Each row below holds a small network's activations on one input, seen along a few directions.
Each table varies a few parts of the input and shows all the possible inputs, shuffled.
Descriptions start from the smaller parts, as in this example, which fits no table here: one of 2 separate values, together with either a single point or one of 11 places around a ring or (one of 6 places along a line, together with one of 8 places around a ring).
Shared parts are said once, and a part with two or three values counts as separate values.

Other details of the inputs shift rows strongly along three fixed directions, in all tables alike. That doesn't count.

Rows:
row 1: [ 0  5 -3  4 -5 11 -1  5  7  5  6  0]
row 2: [  2  31 -23 -10 -16 -22   4 -16   1 -15   2   6]
row 3: [-8  7 -1 -4 11 10 -8 -2  5 11 -2  1]
row 4: [ 16 -14  -9 -25  -6   7   6  13 -23   6 -20  -4]
row 5: [ -5   6  -2  -3  10  10 -12  -2   6   8   0   1]
row 6: [ 2  6  3  3 -1 13 -1 -2  1  5  5  4]
row 7: [ 2  7  2  4  0 13 -1 -1 -1  5  6  1]
row 8: [ 19 -15 -10 -24  -8   8  -1  15 -20  -1 -19  -4]
row 9: [-20   2  -5 -13  -3 -56  -6 -18  -3 -23   9  -8]
row 10: [ 2  4 -4  7  2  8  1  5 12  3 -1 -1]
row 11: [ 3  3 -2  5  3 10  3  2 13  0  0  3]
row 12: [ 2  5 -1  8  5  7 -3  1  6  7 -4  4]
row 13: [ 1  3 -1  2 -4 13  2  2  8  2  7  3]
row 14: [-17 -31  28  23  10  -2  -8  10   9   6  12  -2]
row 15: [-13 -26  22  12   6 -21  -1   1  -2 -10  11  -8]
row 16: [ 4  6  1  8  7 10  0 -1  4  3 -1  0]
row 17: [-19 -25  29  18   7   5   1   5   0  12  19  -4]
row 18: [  1 -47   8 -21  -9 -26   4  17 -23  -8  -5 -12]
row 19: [ 3  4  0  7  5  9 -1 -2  6  4 -3  6]
row 20: [ 21 -15  -8 -24  -6  10   3  13 -21  -5 -16  -7]
row 21: [ 3  6  0  9  5  9 -2  1  5  5 -3  0]
row 22: [ 2  2 -4  5  2  9  1  2 13  2 -1  6]
row 23: [-2  8  1  4 -1 11  2  1 -1 10  3  0]
row 24: [ 0  5  0  6  5  9  4 -2  6  7 -4  6]
row 25: [ 1  5 -2  3 -3 13  1  4  7  3  8  0]
row 26: [-1  7  3  2 -1 13  4 -3  0  8  4  4]
row 27: [-5 17  1 19  5  7 -6 -4 16  2  6  3]
row 28: [  2  35 -20  -4  -5 -25   7 -18  -3 -12  -8   0]
row 29: [ 1  4  0  3 -3 13 -5  0  4  3  4  7]
row 30: [-1  7 -1  7  5  7  2  1  5  9 -5  4]
row 31: [ 19 -15  -9 -24  -7   7   1  13 -22   3 -19  -3]
row 32: [ -5   5  -2  -3   9  11 -14   0   8   4   0   1]
row 33: [  7  33 -18  -5  -5 -23   5 -21  -1 -17  -5   4]
row 34: [ 1  7  0  5 -2 12 -3  1  0  8  4  0]
row 35: [-14   5   1  -3 -13 -53  -1 -17 -13 -24  12  -8]
row 36: [ 1  3 -5  6  2  7 -1  6 13  4 -2  3]
row 37: [ 2  5  2  3 -2 14 -3 -1  4  1  5  4]
row 38: [-16 -23  21  11   8 -21   6  -2  -4  -3   9  -8]
row 39: [-15 -24  22  10   7 -21   6  -4  -3  -4   9  -5]
row 40: [-14 -27  20  11   4 -22  -3  -1   0  -8   9  -2]
row 41: [ 22 -17 -12 -22  -1   6   9  16 -11  -6 -21  -7]
row 42: [  0  34 -19 -10 -12 -22   6 -21  -6 -10  -1   7]
row 43: [-7 18  2 15 -1 11 -5 -9 11  8 13 10]
row 44: [ 23 -17  -8 -22   0   8   5  11 -15  -8 -23  -4]
Each input here is: one of 4 places along a line, together with either a single point or (one of 2 separate values, together with one of 5 places around a ring).
- The inputs of row 13 and row 26 match in every part but the place on the line of 4. If row 2 is changed in the same way as row 13 into row 26, which row does it become? => row 42
- The inputs of row 40 and row 22 match in every part but the place on the line of 4. If row 27 is changed in the same way as row 40 into row 22, which row does it become? => row 10
- List by row number the other rows that have the place on the line of 4 in common with row 5. => row 6, row 7, row 12, row 16, row 19, row 21, row 31, row 33, row 34, row 43

Rows:
row 45: [-24  39  -3  23  -5  -3 -13 -16  23   7  29   7]
row 46: [  6   8 -19 -25 -12  -3   1   2 -10   0  -5  -1]
row 47: [  9   9 -10 -21  -4   0  -2  -7 -18  -3 -10   1]
row 48: [  7  31 -21 -13 -13 -13  12 -13 -10  -8  -4   0]
row 49: [ -7 -46  20  -1   9  -5 -11  19  -2  -2   2 -11]
row 50: [ 14  -1 -16 -18   4  25  -3  11   8   3 -15   2]
row 51: [-16 -32  27  11  13  25  -5  14   1  30  10  -1]
row 52: [-12  -8  21  31   2  30   3  10  18  24  21   9]
row 53: [ 11 -15  -6 -15  12  16   1  13  -4  12 -24  -2]
row 54: [ 13  27 -24  -3 -10 -19   8  -7   1 -15 -14   3]
row 55: [ 10  -2 -13 -28 -11   6   0   5 -11  -2  -7  -1]
row 56: [ -8 -28  12 -16   0 -16   2   0 -20   1   0  -5]
row 57: [-13  -3   6   7   3 -41  10 -11   1 -15   6  -6]
row 58: [15 16 -4 14 12 43 -3  8 16 12 -8  3]
row 59: [ 14  -6 -16 -22   1   3  -6   6  -4 -10 -15  -2]
row 60: [-10   3   3   9 -15 -35   7  -9  -8 -10  14  -1]
row 61: [ -3 -29  15   7  -1 -28   5  -1  -3 -18   4  -4]
row 62: [-15  12  13  27  -5   8   4  -9  18   8  26  11]
row 63: [ 19  26 -22   5  -1  25   9   3  17   6 -14  11]
row 64: [  8   6 -14 -19   5  -5   2  -5  -5  -5 -20   1]
row 65: [-13  -4  20  29  23  30 -15   5  22  20   7   5]
row 66: [ 12 -17 -10 -19   5  16  -1  19   2   6 -17  -3]
row 67: [ -9 -48  27   1  18  -5  -7  10  -7   2  -3  -7]
row 68: [-13  -3   6   4   3 -39   9 -15   1 -20   7  -4]
row 69: [ -7 -25  11 -10  -1 -18  -2   5 -22   4  -3  -9]
row 70: [-11   2  11   3  -8 -34   4 -18 -12 -18  17  -5]
row 71: [ 20   2 -14 -26 -10   9  13   3 -20  -3 -15  -2]
row 72: [ 19 -11   0 -11  -3  23   3  13 -18   6 -10  -6]
row 73: [-17   1   3   4   6 -41  -4 -12  -2 -10   0  -5]
row 74: [  0 -22  16   9  13   8   1   5   3  -1   1  -4]
row 75: [ -4 -26  12   4  -1 -28  11   0  -1 -13   2  -1]
row 76: [-14   3   8   6  -9 -35   5 -12 -11 -11  14  -8]
row 77: [ 20  29 -16   1 -11  33   4  -2   4   5  -3  12]
row 78: [  5  59 -24  16   1   5   2 -18  22  -3  -3   7]
row 79: [-18  15   9  16  -1  11 -15  -9  18   6  27   6]
row 80: [ 13 -13  -5 -19  -6  22  -9  17 -13   6  -7  -4]
row 81: [-23  34  -4  26   5  -8 -14 -14  33   0  19   6]
row 82: [-16  -2  23  25  12  33 -15   4  11  25  15   6]
row 83: [ 21 -13  -1  -8 -10  22   5  16 -15   4 -10   0]
row 84: [ 17  28 -22  -3 -10 -18   6 -10  -1 -20 -13   3]
- The inputs of row 79 and row 59 match in every part but one. If row 82 is changed in the same way as row 79 into row 59, which row does it become? => row 65
- The inputs of row 66 and row 46 match in every part but one. If row 73 is changed in the same way as row 66 into row 46, which row does it become? => row 69
- What is each input in this table made of? => one of 2 separate values, together with one of 4 places along a line, together with one of 5 places around a ring
- Start at row 58 and move only the place on the ring of 5, one step at a time. The first step leads to row 74. Which rows follow, in order? => row 68, row 57, row 78
- Change only the place on the line of 4 in row 76. List by row number the other rows that result. => row 45, row 60, row 69
- Change only the place on the ring of 5 in row 63. List by row number the other rows that result. => row 54, row 61, row 75, row 84
- Change only the choice among 2 separate values in row 64. List by row number the other rows that result. => row 56
